These are the activations of a small neural network, seen along a few directions. Each row is one input.
Each table varies a few parts of the input and shows all the possible inputs, shuffled.
A made-up example of a description, with smaller parts first: one of 5 places around a ring, together with either a single point or one of 11 places around a ring or (one of 2 separate values, together with one of 6 places along a line).
Shared parts are said once, and a part with two or three values counts as separate values.

Other details of the inputs vary at random and push rows far along three fixed directions, the same in every table; ignore that.

Rows:
x1: [-35  -1 -12 -15   5 -15  41 -12 -47  33 -18 -16  33]
x2: [-12   9  -6 -22  22 -16   6 -15   2  18   3   5  -4]
x3: [ 18  -8   8  22 -18 -21  -7 -10  20 -25  -3  -6 -20]
x4: [-19  12  -3 -24  20  11  -1   6 -10  27  10   8  21]
x5: [ 12 -34 -10  27 -45   9   3   3 -26 -13 -19 -27  21]
x6: [-17  -6   5 -22  20 -26  21 -30 -31  42   0 -11   7]
x7: [  9  13  -3 -13  13   3 -20   8  18 -16  11  16 -32]
x8: [ -9  11  15  -3   5  24  22  21 -12  18  12   9  35]
x9: [ 5 15  8 -3 21 11  5 10  2 16  7  9 10]
x10: [  8 -13  -2  -1  -9 -21 -28 -22  27 -14  -6 -18 -37]
x11: [  8 -12   8  25 -28  20  10  18   0 -18  -4  -2  15]
x12: [ -1 -11  -7  -1 -10   4  -5  -3   7  -6  -8  -7  -7]
x13: [ 21  -4   3  17  -2 -27 -18 -25  25 -16  -7  -7 -35]
x14: [ -8  -5   5   5 -11  -6  -4  -3  13 -14  -5  -7  -8]
x15: [ 12   4  -5   5  -6  26   1  26 -20  -8   9  17  12]
x16: [  6  17  -9  -8  14   9 -14  14  19  -1  11  21   4]
x17: [  5 -29 -15  20 -34 -10  17 -10 -35  -3 -20 -20  22]
x18: [-19  -2  -2 -18  15 -20 -15 -28  -2  16   0  -3 -13]
x19: [  0   1 -14   3  -8  24  -1  21   1  -5   1  11  22]
x20: [-15 -16 -16   6 -27  -6  26   4 -48  -9 -27 -25  10]
x21: [-21   6  12 -17  24  -7  17 -20 -27  41   2  -6  13]
x22: [-22  -4  -3  -5 -11   0  34  15 -29  12 -10 -13  38]
x23: [  3  -9   3  -4   9 -28 -12 -27  -6  12   2  -9 -12]
x24: [ 14  -1   2   9   0  20 -17   7  11  -6   8  12   2]
x25: [ -5 -13 -13  -3  -9 -15  -4  -6 -12   1 -10 -16   5]
x26: [ 18   2  11  16 -14   1  -8  14  10 -32   8   9 -22]
x27: [ 20 -18  -8  25 -25   6 -12  -1   5 -21  -6  -4  -2]
x28: [-15  18  11 -19  20 -26  -8  -9   7  -5  13  10 -33]
x29: [ 20  -3  17  13  -3 -27 -23 -15  35 -21   5  -5 -36]
x30: [ 11  18  14   2  22  20 -16   5  27   2  12  19 -10]
x31: [  0  -3   7  -7  17 -24  -8 -37  11  13   5   1 -27]
x32: [-11  15  -2  -9   8  28  10  24  -4  13   0   2  26]
x33: [-28 -15   6  -9 -10 -41   8 -33 -15   9 -13 -31  -8]
x34: [  8 -12  -8  23 -37  -2   7  16   8 -34 -15 -12   7]
x35: [ -5  22  -6 -16  22  41  10  32  12  13  16  30  27]
x36: [ -7 -14  -5  17 -30   2  15  11  -3 -19 -13 -12  14]
x37: [  0  -7  10  14 -12  -6  10  -6   0  -5   0  -2   4]
x38: [25 16  2  2 14 21 -8 17 28 -4 16 26 -1]
x39: [  2  -7 -12  -1 -14 -10 -14   0 -11 -20  -4  -3 -17]
x40: [12 12  9 -7 16 27 -7 13 16 11 17 15  5]
x41: [ 17 -11  -5  30 -27  22   8  15  -2 -17 -13  -6  15]
x42: [-15   9   1 -32  34 -24  -4 -22   5  27   7   0 -15]
x43: [ 15   1 -10  15 -16  21  -4  30  14 -22 -12  -6  10]
x44: [ -7  -6   5 -16  13 -30   3 -32 -25  13   4  -4 -31]
x45: [  4  14   3  -1  14   8 -23   2  33 -10   2   7 -21]
x46: [-7 29 -3 -9 23 39 10 34 11 11 11 26 28]
x47: [  5   0   9  -5  14   4  -9 -12  11   9   9   8 -13]
x48: [  1  18   7  -7  19  11   6  12 -14   7  10  16  -3]
Description of these inputs: one of 2 separate values, together with one of 4 places along a line, together with either a single point or one of 5 places around a ring.
Changing only the place on the line of 4 turns x26 into x44. The same change can be made to x3. Which row results? -> x38
Changing only the place on the line of 4 turns x30 into x11. The same change can be made to x46. Which row results? -> x36
A walk changes only the place on the line of 4. It starts at x4 and steps to x10. List the rest of the walk in order. -> x32, x33
Which other rows does x25 become when the place on the ring of 5 takes its other values? List them by row number. -> x4, x16, x18, x19
Which other rows does x3 become when the choice among 2 separate values takes its other values? List them by row number. -> x34
Which other rows does x12 become when the place on the ring of 5 takes its other values? List them by row number. -> x2, x10, x35, x42

Rows:
x49: [-17  24  -6 -16  16  14  -6  15  22  -1   7  18   8]
x50: [-19   1   0 -14  10 -44 -15 -26   1 -11  -3  -5 -40]
x51: [ -1  14  -2 -11  24  19   0   3  -1  19  11  15  -3]
x52: [ -2  -1   6   1 -11  15  11  20   2  -8   1  -8   8]
x53: [-20 -16   2   8 -21 -12  32  -9 -34  11 -22 -33  12]
x54: [-10  13  11  -8  18   5   2  -8  13  18  12  16  12]
x55: [ 17 -10   6  31 -25  -9  -6  -3  16 -29 -13 -20 -13]
x56: [ 17 -14 -15  12 -27 -17   9  -4 -18 -15 -17 -14  -2]
x57: [-11  -8   9 -11   7 -43  -2 -47 -27  22   0 -12 -18]
x58: [  6 -31  -8   8 -24  -6  -8 -10  -2 -11 -21 -29  -6]
x59: [-29 -10   7 -15   2 -21  15 -31 -16  27   0  -9  12]
x60: [ 23  -6   9  26 -18   8 -12  16  15 -31   4   9 -11]
x61: [10 19 -2 -4 14  5 -1  9 35 -2  8 20  2]
x62: [ 11  -5   7   2  11 -17 -30 -22  25   3   4  -2 -19]
x63: [  6 -11 -11   2 -12  24   5  13 -12  -6  -1  -2   9]
x64: [  5   4   3  -3  -5  21   1  18 -14   4  12  11  17]
x65: [-10 -23  -9   5 -14  -3  15 -11 -28  17 -26 -28  15]
x66: [  1 -26 -12  17 -19 -18   9 -28 -29   0 -18 -24  -1]
x67: [  3  14  -6 -17  28  -1   2   4  10  22   5  12  13]
x68: [-28  13 -10 -27  13  -6   9   0 -33  18  -1   2  10]
x69: [ -2  -1 -26   3 -16  23  -3  28  -8 -17  -5   3  14]
x70: [  2  22   8 -14  25  13  -5   4   0  15  11  17 -10]
x71: [ -7  16   1  -7   7 -17 -22   2  31 -20   5  -2 -27]
x72: [-13  12  14 -21  26   5   9   6  -7  12  15  17  -6]
x73: [  2   0   8  14 -16  12  13  17  -4  -3   1  -4  24]
x74: [ 19   1   6   7  18 -17 -37 -23  38  -6   0  -2 -33]
x75: [ 11  -8   7  -3   8 -20 -38 -24  32  -2   7  -4 -29]
x76: [  9  -7   5  20  -9  -2   5   2  -6 -16  -5   0  -4]
x77: [-31  13  18 -24  22  -6  23  -3 -21  38  17   3  25]
x78: [ -9  -6   5 -19   7 -24  -3 -29 -18  12  -2 -11 -24]
x79: [ 15  -4   3  21 -15  16  -1  20   6 -26  -5   4 -12]
x80: [14 23  4 -4 23  5  1 22 21 -8 18 32 -6]
x81: [  7  -5  -5  12 -19 -15  16   6   1 -12 -11 -14   6]
x82: [  8 -12   0  23 -17  -9  -5 -18  16 -17 -15 -13  -8]
x83: [ 13  -1   4  -3   8  -6 -32 -14  24  -5  18  10 -29]
x84: [  6   1  -5   5  -1  27   6  15 -11   8  12  14  25]
x85: [ 12   5   0  17 -12  34  -2  23  27 -15  -5   8   6]
x86: [  0  -6  -2   5 -17  28  10  17   8 -10  -6  -1  17]
x87: [  1  -5   7   8 -13  21  11  27 -13  -9   8  11  19]
x88: [-16  16 -12 -22  23  11  -9  16   5  13   2   8  14]
x89: [ -9   3 -14 -17  17 -10  23  -9 -24  28   3   6  15]
x90: [ 12  -1  -4  15 -14  19  11  14 -23  -5  -6   0  20]
Changing only one part turns x56 into x81. The same change can be made to x70. Which row results? -> x53
Describe the family of inputs behind these rows. -> one of 6 places around a ring, together with either one of 2 separate values or one of 5 places around a ring
Which other rows agree with x62 in the place on the ring of 6? List them by row number. -> x58, x65, x67, x74, x75, x88
Which other rows does x69 become when the place on the ring of 6 takes its other values? List them by row number. -> x49, x50, x68, x71, x88
